Each row below holds a small network's activations on one record, seen along a few directions.
Here are examples, each followed by its value of one field, W.
The word missing means that the record has no W.
The largest differences between rows may come from other fields.
In the rows, zero is written as 500.
Strong random noise was added to every row along 24 fixed directions; ignore it. To show where, here is one row again and again, with new noise each time:
[435 381 429 532 395 548 568 451 562 549 537 559 434 469 483 463 446 586
 600 554 286 159 549 551 620 518 429 322 546 468 486 625 365 386 529 362]
[494 618 424 852 330 660 496 582 424 333 587 683 445 644 407 629 447 351
 414 573 408 532 522 443 261 565 316 504 497 320 604 343 542 195 568 330]
[561 452 610 660 481 399 289 448 645 567 486 579 440 378 490 419 637 432
 690 748 425 556 252 488 628 696 497 415 150 415 237 454 417 736 394 843]
[583 394 398 559 386 480 614 400 422 372 439 528 555 462 360 537 398 380
 453 608 462 239 633 465 459 493 551 467 518 685 384 612 556 441 378 613]
[463 607 413 381 545 500 814 531 580 581 455 352 574 340 619 588 492 556
 378 788 543 512 538 160 321 578 489 603 352 429 455 540 572 783 597 576]
[538 486 504 161 389 435 608 486 519 434 648 515 273 394 516 425 427 476
 745 567 611 265 509 501 565 419 280 444 752 463 439 459 592 636 454 578]
[437 481 643 513 494 642 513 651 567 585 734 663 493 398 481 586 617 532
 749 530 346 570 533 515 349 635 336 581 268 435 548 458 666 601 524 661]
[396 443 378 574 665 656 202 384 607 665 642 525 355 398 699 261 581 663
 332 594 561 655 539 514 489 544 284 614 642 456 585 634 451 431 760 445]
[599 635 739 574 520 620 462 636 578 613 836 541 675 460 313 462 588 589
 581 209 457 441 424 597 335 455 756 473 476 407 417 678 379 468 272 451]
[519 401 424 297 642 472 679 751 431 556 507 290 553 495 498 659 328 292
 594 748 589 469 405 389 376 588 646 622 458 426 477 704 343 685 451 661]
[632 765 451 465 574 694 454 326 582 391 836 442 400 318 318 531 466 225
 701 355 466 486 322 441 650 455 400 698 478 805 512 539 369 511 596 538]
[391 726 381 540 521 595 548 463 416 772 515 523 617 443 337 574 500 580
 517 716 542 444 423 509 436 610 416 639 377 394 373 704 616 768 422 731]
[364 669 444 504 547 570 425 122 492 397 517 494 504 503 433 545 439 484
 441 309 645 326 523 568 583 438 543 515 552 691 549 604 545 441 536 498]
[672 600 409 647 615 531 478 603 494 597 351 868 533 333 479 337 466 180
 549 610 413 694 270 517 511 302 599 802 437 508 434 563 496 713 481 688]
[468 661 373 429 686 522 508 519 493 717 476 444 382 791 505 235 359 722
 414 438 571 688 612 553 483 518 491 641 697 287 614 696 334 523 398 363]
[400 637 533 398 427 377 577 357 372 567 281 471 427 631 496 544 467 656
 334 489 688 410 660 398 433 488 466 652 633 470 358 555 590 523 343 427]
[467 537 567 495 527 416 694 593 381 626 535 714 570 584 590 397 493 520
 726 364 561 851 513 437 457 393 307 565 787 405 701 327 521 619 542 535]
[640 331 343 231 510 562 526 895 424 525 561 281 197 407 421 363 457 562
 494 625 621 358 660 362 675 589 563 822 499 493 210 603 380 708 595 538]
[496 539 462 592 350 613 570 606 430 469 314 552 570 467 518 601 599 584
 403 560 468 434 447 545 630 505 311 684 761 430 491 292 495 513 698 385]
[468 799 817 672 387 492 725 582 449 614 561 605 716 323 505 719 449 494
 633 657 244 500 388 387 552 396 357 906 440 548 451 443 484 579 557 546]
[563 552 625 468 291 529 642 586 553 149 608 597 518 229 440 379 701 579
 299 362 694 614 568 400 375 290 587 641 571 592 266 565 656 492 589 391]
[466 522 706 612 485 409 325 376 500 771 391 546 519 458 648 611 646 638
 497 461 403 379 474 400 591 581 411 480 445 500 466 292 512 513 480 423]
[499 495 363 612 475 668 703 510 517 272 561 416 535 696 485 305 263 416
 363 452 557 239 791 569 573 681 683 604 689 558 629 653 367 478 512 633]
[565 739 391 569 436 553 381 368 493 483 565 606 439 462 462 482 359 598
 569 587 515 169 468 605 713 375 442 551 568 443 622 445 740 494 543 447]
[556 592 400 591 448 547 667 530 521 250 515 566 547 320 401 705 562 617
 570 433 541 550 544 185 516 346 687 607 117 588 536 338 764 529 768 343]
[826 192 294 685 511 348 744 591 413 541 438 416 689 404 446 287 552 628
 504 590 307 737 786 216 591 479 599 362 418 831 461 334 547 634 524 654]

[348 638 746 366 527 546 620 860 455 526 754 268 210 520 767 375 419 200
 391 525 236 576 714 695 389 550 492 593 443 643 499 503 506 580 451 553] : missing
[501 774 474 604 409 432 672 482 419 730 722 559 597 474 469 572 437 486
 739 492 371 520 352 290 626 472 271 331 488 453 720 434 485 499 557 284] : w9
[528 522 675 628 440 431 327 456 450 802 559 608 396 442 609 431 632 223
 471 529 381 515 524 380 463 736 329 549 380 688 392 564 496 497 297 609] : w17
[682 455 415 576 406 595 543 682 564 518 584 376 680 341 444 499 733 515
 526 546 434 515 374 501 618 614 618 503 489 645 501 682 497 521 517 375] : w12
[755 446 211 578 527 711 811 594 654 215 419 347 744 552 356 546 485 645
 477 483 554 487 500 374 462 463 834 619 661 439 585 500 332 496 625 395] : w11
[680 516 303 630 370 360 402 616 380 444 847 291 317 549 482 423 457 461
 687 738 802 614 397 207 544 595 439 358 606 382 485 487 483 422 526 425] : w2
[451 666 617 521 538 389 602 407 476 597 481 442 585 563 557 496 442 477
 627 455 535 522 469 482 603 524 604 564 487 549 503 462 476 688 392 689] : w16
[722 507 539 463 672 415 380 380 712 592 557 309 550 439 885 277 505 538
 202 729 571 516 645 264 485 800 408 513 515 574 827 491 655 614 482 533] : w10
[187 503 430 500 667 493 417 446 484 386 299 451 557 603 473 732 384 293
 470 474 574 472 177 721 482 447 745 180 239 277 501 465 307 557 603 571] : w4
[662 396 550 186 547 495 347 443 559 441 562 446 447 530 496 462 478 679
 546 355 601 305 642 619 592 496 450 507 678 583 681 512 690 425 399 406] : w13
[618 466 316 634 493 721 522 651 650 398 627 562 567 491 440 410 592 601
 546 718 450 770 479 559 361 598 390 636 505 366 617 560 600 493 610 594] : w6
[533 402 554 707 454 354 372 503 634 451 656 365 548 412 780 482 591 576
 555 624 510 519 442 333 665 593 709 271 282 545 700 564 551 360 645 299] : w5
[538 654 509 427 426 489 591 478 517 658 739 538 426 472 594 425 417 261
 621 581 590 259 456 466 288 470 544 452 729 444 500 750 555 506 236 554] : w15
[513 391 713 434 611 665 284 447 796 632 531 678 632 304 536 568 666 601
 260 396 500 328 448 376 207 610 555 532 301 304 432 628 419 433 496 414] : w18
[674 528 468 402 476 515 338 274 620 394 689 403 397 326 342 541 496 479
 695 682 388 440 307 571 612 418 262 527 548 713 427 693 449 345 429 445] : w14
[805 356 503 450 668 512 432 540 570 540 583 399 774 224 471 538 480 407
 271 755 303 639 421 385 360 510 286 495 427 668 615 500 502 485 550 554] : w8
[418 478 763 312 377 451 487 331 630 346 571 379 591 369 563 580 679 707
 520 467 578 440 482 535 671 658 249 493 570 636 537 539 574 505 569 474] : w7
[303 558 458 475 445 520 732 720 299 563 407 666 503 605 444 411 424 333
 394 272 522 395 585 585 512 517 580 372 518 392 501 552 452 655 483 448] : w1
[517 616 488 532 428 501 712  91 728 419 336 519 474 599 563 462 550 396
 519 413 497 419 502 290 480 655 421 389 609 533 454 282 328 583 409 614] : w3

Which value of W does each new row have?
[427 482 439 452 653 502 434 562 487 615 227 509 549 501 549 519 477 479
 180 604 486 515 526 511 428 567 598 602 258 457 492 654 547 593 492 483] : w4
[544 660 332 542 569 484 396 358 467 856 534 487 527 580 464 360 532 703
 435 442 653 269 633 426 472 656 680 336 385 431 513 634 743 694 252 559] : w2
[417 276 415 386 379 548 691 767 408 590 628 394 537 416 463 604 460 565
 453 637 374 253 570 496 345 489 389 267 639 368 444 639 413 380 556 301] : w16
[313 651 354 444 407 680 791 657 350 572 595 343 564 544 359 716 539 632
 648 418 682 375 528 501 397 466 672 633 668 397 365 595 524 637 556 525] : w7
[597 526 427 334 498 509 412 562 392 338 448 535 472 393 390 750 512 187
 342 549 588 516 360 492 277 391 435 529 409 612 544 603 734 346 445 313] : w15
[430 553 439 325 485 461 580 520 489 618 444 416 581 363 479 534 500 715
 274 603 532 283 483 459 495 475 461 356 462 384 476 701 580 580 519 263] : w10
[193 466 510 563 393 384 572 211 202 631 258 506 539 649 313 715 313 501
 509 539 492 234 604 543 581 489 351 525 592 605 223 537 350 447 413 715] : w6
[428 233 464 512 333 637 694 706 501 238 682 625 546 401 445 377 456 462
 460 599 338 498 741 629 478 576 290 458 492 609 604 690 583 367 677 540] : w17
[280 614 368 578 546 499 603 387 479 668 470 286 664 596 433 587 526 772
 470 423 652 441 445 459 481 497 796 269 435 333 393 591 379 614 520 495] : w6
[464 649 448 651 523 652 684 416 598 419 397 513 590 757 658 659 455 131
 662 367 419 419 457 552 512 742 693 577 549 601 880 472 432 470 440 531] : w9
[882 501 471 480 590 463 392 467 628 672 542 682 561 550 358 293 533 482
 619 608 553 811 352 341 382 636 265 616 593 355 542 563 413 563 231 625] : w17
[372 603 429 685 351 656 564 428 460 494 424 737 297 379 465 578 522 389
 428 571 283 389 550 362 479 465 199 631 405 498 317 263 494 470 720 461] : w11
[491 316 445 610 249 675 687 644 455 395 511 497 683 504 411 702 569 447
 495 627 278 291 535 658 394 622 329 372 718 508 538 502 480 282 528 445] : w5
[561 586 391 694 430 487 558 536 391 467 521 409 388 593 518 387 438 615
 452 429 373 553 667 507 595 278 576 499 675 597 481 327 488 331 583 324] : w7
[614 571 464 522 421 453 499 661 513 548 439 482 421 551 609 316 523 648
 595 621 486 477 537 668 657 430 669 594 615 423 477 475 669 625 402 554] : w13
[289 658 544 560 469 552 424 467 570 209 366 300 503 657 540 621 590 580
 348 435 574 657 346 685 726 656 490 461 379 423 609 358 424 463 731 374] : w6
[620  79 414 570 378 388 554 714 467 348 356 586 640 428 511 436 566 567
 538 644 607 541 514 402 618 546 578 377 509 427 464 438 498 536 634 576] : w17
[482 154 368 242 468 409 594 512 462 463 404 542 233 425 515 518 379 382
 589 732 550 403 645 233 461 565 228 488 463 490 339 424 445 560 598 653] : w17
[663 558 326 633 608 606 520 495 533 622 695 271 687 390 489 380 342 664
 411 548 526 281 524 347 719 480 601 395 594 446 547 260 338 671 750 639] : w17
